Each row below holds a small network's activations on one input, seen along a few directions.
In each table, some parts of the input vary, and every possible input appears once, in random order.
A made-up example of a description, with smaller parts first: one of 8 places around a ring, together with either a single point or (one of 2 separate values, together with one of 4 places along a line) or one of 9 places along a line.
Shared parts are said once, and a part with two or three values counts as separate values.

Other details of the inputs shift rows strongly along two fixed directions, in all tables alike. That doesn't count.
To show where, the next rows are all for the same input, with only those details redrawn:
[-12  18 -29  -6 -13   2 -13 -22 -19 -12 -25  44  14  -7  13]
[  6 -10   6  15  19 -11  24  36  23  -1  32 -35 -28  17 -36]
[  7  -9   6  17  18 -13  28  40  26   0  30 -39 -30  16 -38]
[-11  15 -29  -7 -12   5 -19 -28 -28  -9 -24  54  20  -5  18]
[-14  25 -37  -7 -23 -27  24 -17  29 -39 -56   9   8  -9 -31]
[ -4  13 -18   3  -5 -19  20   6  25 -18 -19  -8  -9   1 -30]
[  0  -3 -12  -3   4  24 -29  -2 -47  16  17  46   9   9  29]
[ -2   0  -9  -1   8  20 -30  -5 -43  14  19  44   6   7  26]

Table:
r1: [ 13  -2  12   6   5  20  -4  12 -29  22  44  -2 -10   7 -10]
r2: [-20  17  -7  16 -15 -13  34   7  33 -36 -31 -44 -13   7 -52]
r3: [  5  13 -12  -1 -25   3   3 -16  -7 -16  -3   2   0 -11 -21]
r4: [  5 -10  -4   8   5   3  -9  13 -12  -4  17  11 -15  11   1]
r5: [  5 -14  25  -4  20  -8  10  15  29  -1   2 -41  -5 -11  -6]
r6: [-20  -4  -2 -25 -21   3 -26 -29  -8   3 -37  32  30 -25  35]
r7: [ 23 -14  36   4  15  10 -12  12 -20  27  33 -14   1   9  38]
r8: [-16   4 -11 -21 -14 -17   7 -31  35 -20 -59  -8  18 -26  -1]
r9: [ 16  -3  22   0   5   3   6  -2  18   5   1 -19   4   0  17]
r10: [ 12 -19  34  -7  26   8 -25  18 -23  27  30 -17   1  -2  29]
r11: [  0  -3 -10   1   6  18 -24  -3 -39  13  15  40   7   8  21]
r12: [  7  -6   5  13  16  17  -9  16 -27  30  46   2  -5  10   0]
r13: [ 14 -23  35  11  15  -6  31  19  41  14  24 -58 -23  10  -6]
r14: [-11  15  -2 -11 -33 -23  14 -38  42 -16 -55   3  20 -16   3]
What do these inputs look like to the network?
> either a single point or one of 5 places along a line or (one of 2 separate values, together with one of 4 places along a line)

Table:
r15: [ -4  -5   1   3   7  12 -10   5 -17   9  14   8  -2   3   5]
r16: [ -2  10  -6  -2  -7  -9  11  -2  10 -13 -14  -9   0  -6 -18]
r17: [ -1  -9  10  -2   9  10 -13   2 -11  13   9  -1   3   0  15]
r18: [  0 -13   9   6  12  12  -7  17 -12  16  30  -5 -12  10  -3]
r19: [  1 -15  19   3  14   9  -9  16  -7  19  25 -11  -6   6   8]
r20: [  2  -1   0   2  -2  18 -16  -7 -26  11  15  19   4   2  17]
r21: [ -4   0  -8   3  -2 -15  18   9  25 -14  -9 -14 -11   1 -28]
r22: [  1   7  -4   6  -4 -14  23   7  24 -13 -10 -19  -9   5 -23]
r23: [  7 -13  19   6  11   7  -4  13  -3  21  27  -9  -7  11  12]
r24: [  2   1   6  -2  -2 -14  18   2  27  -8 -14 -30  -3  -8 -18]
r25: [  0   6  -2   2  -3 -12  19   5  22 -12  -8 -23  -5  -4 -28]
r26: [ -1   5 -12  -1  -7 -13  14  -1  16 -10 -11   0  -3  -1 -16]
r27: [-12  19 -20 -16 -25  -3  -9 -44  -5 -17 -52  40  30 -16  26]
r28: [  2   7  -2   5  -7 -13  19   4  20 -17  -7 -24  -8   0 -24]
r29: [  8  -8  10  10  11   8  -3  16 -13  14  30  -6 -11  15   4]
r30: [ -4  -1  -1  -4  -1 -13   9  -2  20 -13 -19  -8   1  -6  -6]
r31: [ -9  13 -19 -13 -16  19 -33 -37 -44   2 -19  57  28 -14  34]
r32: [  0  -5   0   3  11   9 -11   8 -14   8  14  11  -2   6   7]
r33: [-3 -3  2 -3  1 -4 -4  0  5 -1 -7  3  3 -3  5]
r34: [  3  -2   4   1   4   9 -11   3 -21   7  15   3   0   1   5]
r35: [  5   0   4   3   1  12  -9   2 -17   7  16   5  -2   5   8]
r36: [ 2  0  7 -3 -5  2  0 -8  4 -2 -5 -4  4 -4  8]
r37: [  0   4  -3   4 -10 -11  21   3  24 -13  -6 -20 -10   1 -27]
r38: [  4 -13   7   8  16   9  -6  19 -11  14  30  -1 -13  10   1]
r39: [ 3  4 -7  0  0 -5  1  0 -3 -5 -2  6  1  1 -1]
r40: [ 10 -14  17   3  14   4  -5  16  -3  20  28  -7  -6   7  11]
r41: [  0   6 -12   1  -5 -12  15  -1  15 -11 -12  -1  -2  -3 -15]
r42: [ -3  -3   2   1   7  11 -11   7 -18   8  13   6  -2   4   6]
r43: [ -6   4  -4   4  -1 -14  17   8  19 -16 -11 -23  -8   0 -27]
r44: [ -3   8 -11  -4  -6  19 -26 -21 -36   9  -3  45  18   2  33]
r45: [ -4   5 -11   1  -2 -13   9   2  11 -17 -15  -5  -3  -2 -15]
r46: [  3   6  -6   2  -1 -17  22   9  24 -13  -9 -16  -8   1 -24]
r47: [-15  22 -29 -16 -29  -1 -13 -41 -15 -18 -46  44  27 -19   9]
r48: [  4  -8  14  -4   6   9 -11  -1 -12  12  12  -1   3  -3  14]
r49: [  2  -4   1   4   1  10  -6   2 -13  12  17  11  -4  10   7]
r50: [ -2   8 -10   4  -8  -9  16  -4  15 -11 -13  -3  -2   1 -14]
r51: [-7  3 -5  0  1  2 -2 -1 -3 -3 -4  3  3 -1 -5]
r52: [  4   1   1  -1   1 -18  20   4  31  -9 -13 -23  -4  -4 -14]
r53: [ 2  1  5 -3 -5  2 -1 -8  4  0 -6 -5  5 -4  8]
r54: [-2 -3  1 -4  4 -3 -4 -2  5 -1 -8  0  3 -3  7]
r55: [ -1   4  -1  -1  -6 -11  13  -7  22  -7 -19 -11   2  -2  -3]
r56: [  2 -17  20   2  16  10  -8  14  -8  17  24 -12  -6   5  10]
r57: [-14  20 -28 -11 -19  -8  -6 -27  -3 -25 -46  34  19 -13   4]
r58: [10 -9  8  6 16  8 -3 18 -9 16 32 -2 -9 11  3]
r59: [ 11 -15  18   1  17   6  -4  14  -4  18  27  -8  -7   6  13]
r60: [ -2   2   2  -7 -10  14 -23 -21 -23   8  -5  27  17  -6  32]
r61: [ -1  10  -6   2  -9  -6  12  -5  14 -13 -12  -8   0  -2 -15]
r62: [  7 -13  21   2  11   8  -8  13  -8  20  27 -13  -5   2   7]
What do these inputs look like to the network?
> one of 6 places around a ring, together with either one of 3 separate values or one of 5 places along a line
The inputs of r21 and r49 match in every part but the place on the ring of 6. If r32 is changed in the same way as r21 into r49, which row does it become?
> r44
The inputs of r40 and r62 match in every part but the place on the ring of 6. If r58 is changed in the same way as r40 into r62, which row does it become?
> r25
Which other rows does r55 become when the choice among 3 separate values takes its other values? List them by row number.
> r23, r27
Which other rows agree with r61 in the place on the ring of 6? List them by row number.
> r20, r28, r35, r36, r37, r53, r60
A walk changes only the place on the ring of 6. It starts at r39 and steps to r45. List the rest of the walk in order.
> r43, r34, r28, r29
Which other rows does r57 become when the place on the ring of 6 takes its other values? List them by row number.
> r16, r22, r35, r42, r46

Table:
r63: [  6  -2  12   3   4 -12  10   7  22   0  -2 -23   0   1  -1]
r64: [  1  -6  16   3   5   1  12   9  16  11   1 -24  -2   2  -1]
r65: [-15  15 -29  -3 -22 -10   8 -19  10 -17 -33  22   7  -3 -13]
r66: [  1 -21  26  -4  16  34 -36   0 -43  41  40  19   8   4  43]
r67: [ -1 -10  -3   1  16  34 -37   2 -53  30  36  55   6  10  35]
r68: [  2   1  -7   5   9 -13  13  19  12  -6   7  -2 -10   3 -24]
r69: [ -3  12 -15 -18 -18  -3 -13 -41  -6 -17 -44  36  24 -16  34]
r70: [  0   3 -16   0  -1   1  -3  -2 -11   3   5  15  -4   4  -3]
r71: [ -9   5  -9   5   2  -8   2  10   0 -16  -8  -5  -5   5 -15]
r72: [  8  -4   9   2   6  -8  12   5  22   0  -2 -25  -1   0   0]
r73: [ -7  14 -31  -9  -6  -3  -6 -18 -11 -15 -26  41  14 -11   2]
r74: [ -1  11 -12   5 -13  -9   7  -4  -3 -12  -6   6  -1   0 -13]
r75: [  6 -19  15  16  31  12  -1  42 -12  13  49 -28 -28  21 -12]
r76: [-14   3 -10   7   0  -1   3   4   3 -14 -10  -2  -7   8 -15]
r77: [ -2   1   0  -8 -12  -1  -1 -19   9  -7 -22  12  10  -4  20]
r78: [ -2 -18  16  -9   4  37 -50 -14 -48  33  26  38  13  -4  53]
r79: [  3   6   0   8  -3  12   3   5  -7   1  16  -2  -8   9 -14]
r80: [  3  -9  19  -3   6  -7   7  10  11   6   5 -24   0  -4  -6]
r81: [  6   0  -4  10   1  -3  13  11   0  -3  17 -13 -15   6 -19]
r82: [  3  -8  12  -5   6  -7  11   4  16   1  -2 -27  -1  -7 -10]
r83: [ -1  -2  10   3   1  -1   6  -2  17   4  -2 -12   3   2   9]
r84: [ -4   0   3  -9 -11 -16   4  -7  23 -14 -24 -13   5 -17  -9]
r85: [ -3  10   2  -8  -7  -8   0 -13   5  -2 -26   1  15 -10  10]
r86: [ -1  -4   2  -9  -6  -5  -3 -10  11  -7 -17  -8   5 -16   0]
r87: [ -4   8 -17   0  -9 -11   5  -1   2  -7  -8  10  -1   2 -13]
r88: [  8   9  -5   6  -1   0  15   8   5 -10  10 -17 -11   2 -25]
r89: [ 16 -19  32   8  30   9   2  29   0  31  42 -37 -17  10   5]
r90: [ -5  27 -25  -8 -24   3 -10 -29 -21 -19 -28  36  20 -10   3]
r91: [  9  -6  14  -1   2 -14  11   7  22  -5  -1 -20  -6   2   2]
r92: [ -1   2  -3  13  -6  -4  16   6   9  -5   8 -11 -14   8 -23]
What do these inputs look like to the network?
> one of 3 separate values, together with either a single point or one of 4 places along a line or one of 5 places along a line
The inputs of r91 and r69 match in every part but the choice among 3 separate values. If r85 is changed in the same way as r91 into r69, which row does it become?
> r89
Which other rows does r71 become when the choice among 3 separate values takes its other values? List them by row number.
> r75, r76

Table:
r93: [ 24  -7  18   7  23  12  -1  26  -4  25  46 -12  -7  21  12]
r94: [-10  12 -18   0 -30   4   0 -18   4 -24 -26   4   3  -7  -8]
r95: [ 24 -18  28   7  23  16  -7  18 -15  30  48 -21  -7  -3   6]
r96: [ 13   5  15  13   8 -10  28  21  32  -4   6 -30 -19  15 -15]
r97: [ -2  16 -22 -13 -11 -10   3 -14  -7 -26 -26   4   4 -19 -10]
r98: [-20   2  -6  -2  -4 -22  -1  -3  20 -12 -32  -1  10 -10  -1]
r99: [-20  10 -24  -2 -10  -6  13 -10   3 -11 -30  21   8  -2 -16]
r100: [  0  17   9  -5 -20  -4  11 -18  14 -10 -27  -9   8 -14  -6]
r101: [ -3   5  -1   3 -14  20 -20 -22 -41  -1  10  22   9   6  24]
r102: [ 11  -9  16  -7  13 -10  19  18  22  -1  14 -40 -15 -15 -24]
r103: [ -2  27  -9   0 -25  -3   6 -18  -5 -20 -30   1   6  -5  -7]
r104: [  0 -10  15   3 -10   6  10   4  26  -1   6 -27 -10  -6 -14]
r105: [  6  -8  -4 -17   6   1 -23 -10 -26  11   0  30  10 -11  39]
r106: [  2  24 -23  -7 -21 -12  11 -14   7 -10 -18  19  14  -3 -13]
r107: [ -7  -3   7  -1  -1  -2  14  -5  28   1  -9 -31  -8  -5 -22]
r108: [  8 -19  18   3  24  12 -19  33 -27   9  41 -19 -18  11  -8]
r109: [ -7  -2 -13   2   1  16 -17  -8 -23  19  12  32  -2  10   9]
r110: [  3  -8   2  10   0   1  14  12  31  -8   5 -14 -15  11  -6]
r111: [-18   2 -12   2   3  10 -28  -2 -31  10   6  43  11  -1  13]
r112: [ -5  -3 -13   2 -15  21 -21 -11 -24   9  11  45   3   5  19]
r113: [  0  21 -11   3 -20 -11  17  -8  10 -11 -20  12  -1   1 -16]
r114: [ -5 -21  15   2  19   8  -6  16 -11  27  17  -4  -3  11  20]
r115: [ -8  -1  -9 -16  -5 -23  -6  -9  11 -19 -39  10  12 -12   2]
r116: [ 11   5 -17   2   0   9 -17 -12 -33  12  11  43  11  -4  16]
r117: [ 14  -6   2   0  22 -17  25  25  30 -10  10 -28 -20   1 -18]
r118: [ -2 -24  31   4  25  26  -5  23 -15  33  39 -22  -8   6   4]
r119: [ -7   7   6  -4 -22  -5  13 -26  15 -16 -20  -9  10 -11  -6]
r120: [  2 -10   1   3  13 -19  16  32  21  -9  12 -20 -21   7 -42]
r121: [ -1  12 -28 -12  -9 -17   9 -10   3 -18 -21  23   2 -15 -14]
r122: [ -7   1   2 -17  -5 -10  -3  -9  12 -20 -30  -6  10 -21 -16]
r123: [  7  -6  13  14   7 -11  29  13  33 -11  13 -30 -17  18 -14]
r124: [  4 -19  13   9  -2 -10  16  19  36   3  10 -32 -20   9  -9]
r125: [-17  -2   8  -6   3  18 -34 -11 -27  12   0  23  20 -15  23]
r126: [ 15  -2  13   1   3 -22  24  19  34   7  10 -39  -6   8 -13]
r127: [ -1  -1  -3   5  -9  12  -9 -12 -27   8  20  33   2  12  14]
r128: [  2  -5   0  -3  16 -17  11  18  27 -20 -11 -15  -9   3 -19]
r129: [ 27 -15  14  14  32   9  -1  25  -7  21  44  -8 -12  13  12]
r130: [  7  16  -7  -6 -11  19 -22 -14 -40   8  10  20  18   1  21]
r131: [-15  15 -23  -2 -17   0   0 -23   0 -16 -31   0   3  -4 -11]
r132: [-16   9 -17  -3   0  -3  11 -12  12 -16 -39  14  12  -1   2]
r133: [ -8  -8  -4  -6   1  11 -26 -18 -19  21  -5  26   9   4  37]
r134: [  2  20  -3 -15 -21  -4   6 -24  11  -8 -25  -1  24 -18  -3]
r135: [-24  17 -17   1 -12  -7  -7  -9  -3 -24 -31   3  11 -13 -13]
r136: [-13   3  -4   7   1  -3  21  11   9 -12 -11 -30  -8   3 -29]
r137: [ 15  -7   0  -2   7   0 -17  -8 -20  17   6  19  12  -5  33]
r138: [ 24 -11  13  16  21  15  -8  24 -28  20  51 -21 -14   8   0]
r139: [  2 -13   5   7  22  17 -10   9  -4  20  23   2 -12  19  16]
r140: [  7   1  13  -2  -4   6 -16  -8 -20  18   2  18   7   5  36]
r141: [-12  -3  -1   3  16  12 -25   4 -17   6   4  27  10   3  25]
r142: [  0  -7  10   5  -8 -21  22  -2  28  -8  -5 -24  -7   7  -5]
The inputs of r122 and r118 match in every part but one. If r108 is changed in the same way as r122 into r118, which row does it become?
> r136
What do these inputs look like to the network?
> one of 5 places around a ring, together with one of 10 places around a ring
Which other rows does r110 become when the place on the ring of 10 takes its other values? List them by row number.
> r93, r96, r117, r123, r128, r129, r132, r139, r141
Which other rows does r98 become when the place on the ring of 5 takes its other values? List them by row number.
> r111, r125, r135, r141
